These are the activations of a small neural network, seen along a few directions. Each row is one input.
Each table varies a few parts of the input and shows all the possible inputs, shuffled.
A made-up example of a description, with smaller parts first: one of 3 separate values, together with either a single point or one of 9 places along a line or (one of 5 places around a ring, together with one of 6 places along a line).
Shared parts are said once, and a part with two or three values counts as separate values.

Other details of the inputs vary at random and push rows far along two fixed directions, the same in every table; ignore that.
To show where, the next rows are all for the same input, with only those details redrawn:
[ -8 -34   9   4  12 -13  22 -34  25 -31 -11  24]
[ -7 -32  10   3  15 -10  19 -38  31 -36 -11  20]
[  1  20  -4  -1  37  18 -19 -42  74 -60  -2 -30]
[ -4 -20  -4  10 -19 -23  17  22 -49  26   4  43]
[ -8 -33  10   4  14 -11  21 -38  31 -35 -13  20]
[  8  51 -22   4   9  16 -36  22   2  -2  16 -22]
[ -7 -31   8   4  13 -11  19 -35  28 -34 -11  20]
[ -7 -34   9   5  10 -14  22 -33  22 -30 -11  24]

Table:
R1: [ 11  38 -26   9 -13   1 -25  48 -42  33  37  -3]
R2: [ -7 -19  -3  10 -19 -22  19  25 -53  26  -5  44]
R3: [  9  61  -6   7  18  37 -34  26  35  11  -1 -37]
R4: [ -5 -27  -3  10 -20 -25  21  21 -51  27   1  48]
R5: [ 16  54 -25   1  12  16 -39  14  18 -12  42 -37]
R6: [-10 -40   9 -20 -40 -20  25  11 -75  41 -20  17]
R7: [-10 -21  14 -28   3   9   5 -38  14 -26 -33 -26]
R8: [ 11  29 -13 -22 -28   2 -24  35 -61  42  25 -36]
R9: [  0 -32  22   8   4  -7  28 -15  36  -4  -2  13]
R10: [ -8 -49  23 -22  -8 -12  24 -41  -1 -13 -14  -9]
R11: [ -5 -23  17 -26   2   5   5 -45  19 -26 -18 -30]
R12: [  9  81  -8   1  38  53 -48  10  73 -16  -8 -65]
R13: [ -2 -28  15  18 -23 -16  30  33 -32  50  -1  39]
R14: [ 11  45 -24   7  -2  11 -32  31 -16  13  26 -13]
R15: [ 10  44  -9  14 -14  17 -20  62 -28  58  10  -4]
Q: What is each input in this table made of?
A: one of 3 separate values, together with one of 5 places along a line
Q: Changing only the place on the line of 5 turns R8 into R11. The same change can be made to R5. Which row results?
A: R14
Q: Change only the choice among 3 separate values in R1. List by row number the other rows that result.
A: R10, R13

Table:
R16: [  5  19  -4  -6  -7  12 -17   7 -10  16   5 -23]
R17: [  3  38  -9 -16  25  23 -32 -20  44 -40   4 -54]
R18: [ -2 -21   5  -5 -13 -10  12  -4 -25  10  -1   9]
R19: [  6  10 -15  34   4  -8  -4  17   4   3  21  38]
R20: [  1   0   0  -4 -16  -1   0  12 -30  26  -1  -1]
R21: [-15 -72  31  -7  -3 -14  42 -55  20 -23 -35  26]
R22: [-14 -67  28  -9   4 -24  46 -51  19 -30 -33  28]
R23: [  6  19  -8  -5 -19   0 -14  31 -42  35  10  -7]
R24: [  1  11 -16  30  11  -9  -1  22   0  -1  14  42]
R25: [ -2  -9  -2  27  30  -6   9 -25  54 -42   3  33]
R26: [ -2 -24   9 -14  12  -4  11 -44  36 -41  -3 -12]
R27: [ -6 -18   4  -7  -9 -11  13   0 -27   5 -10  12]
R28: [  8  21  -5  -8  -6   8 -18   9  -9  12  10 -22]
R29: [  4  -4  -9  -6 -24 -12   1  25 -50  28  18   6]
R30: [ -4 -22   3  -7 -13 -14  11  -2 -25   6   3   7]
R31: [  4  37  -6 -15  25  26 -31 -22  44 -36   1 -52]
R32: [ -7 -38  11  -5 -15 -19  25 -10 -29   8  -9  23]
R33: [  9  44  -8  20   4  17 -17  47   8  30  14  -4]
R34: [ -1 -12  10  21   0  -7  24  23   5  22  -4  33]
R35: [ -3  -9  12 -10  10  16  -4 -38  39 -26 -15 -24]
R36: [  5  22  -7  -7 -10   4 -16  22 -26  21   7 -14]
R37: [  0  21  -6  -7  -3  10 -13  12 -13  11  -7 -18]
R38: [  5  31   0 -11  17  35 -34 -25  47 -25  -2 -54]
R39: [  5  22   8  16  29  22  -7 -10  75 -22   2 -18]
R40: [ -9 -42  14 -13  10 -13  27 -46  29 -42 -13   5]
R41: [  7  45  -9  16  14  17 -16  41  18  16   6  -7]
R42: [  8  38 -17  -8  -7  11 -32  24 -22  15  23 -34]
R43: [  7  40 -15  -7 -12   8 -26  39 -37  31  10 -19]
R44: [ -5 -19   3  -2 -24 -14  16  19 -51  36 -10  22]
R45: [ -4 -19   4  -2 -26 -14  16  18 -52  38  -7  21]
R46: [  8  45 -19  25  38  18 -31  -7  65 -40  20  -6]
R47: [ -7 -22   9  -5 -15  -3  11  -1 -23  14 -18  12]
R48: [-11 -40  14  -4 -17 -11  24  -7 -27  13 -26  25]
R49: [-10 -41  13 -13  11 -13  28 -45  28 -43 -16   6]
R50: [ -7 -40   5  -4 -28 -29  27  13 -59  28  -1  33]
R51: [  8  29 -20  32   9   0 -16  24   7   2  26  26]
R52: [  0  21 -11 -11  -1   4 -15  14 -16   0   5 -20]
R53: [ -3 -14  17  15  25   2  22 -17  61 -23 -15  14]
R54: [  0 -22   6  -5 -14 -10  11  -6 -24  11   2   8]
R55: [  8  43 -19 -13   0  14 -31  19  -9   1  20 -37]
Q: What is each input in this table made of?
A: one of 5 places along a line, together with either one of 2 separate values or one of 6 places along a line
Q: Changing only the place on the line of 5 turns R53 into R34. The same change can be made to R43. Which row results?
A: R36
Q: Changing only the place on the line of 5 turns R55 into R29. The same change can be made to R46. Which row results?
A: R19
Q: List by row number the other rows that have the place on the line of 5 in common with R41.
A: R22, R24, R27, R37, R48, R49, R52
Q: Change only the choice among 2 separate values in R25. List by row number the other rows that result.
A: R53
Q: Change only the place on the line of 5 in R21. List by row number the other rows that result.
A: R35, R38, R47, R48
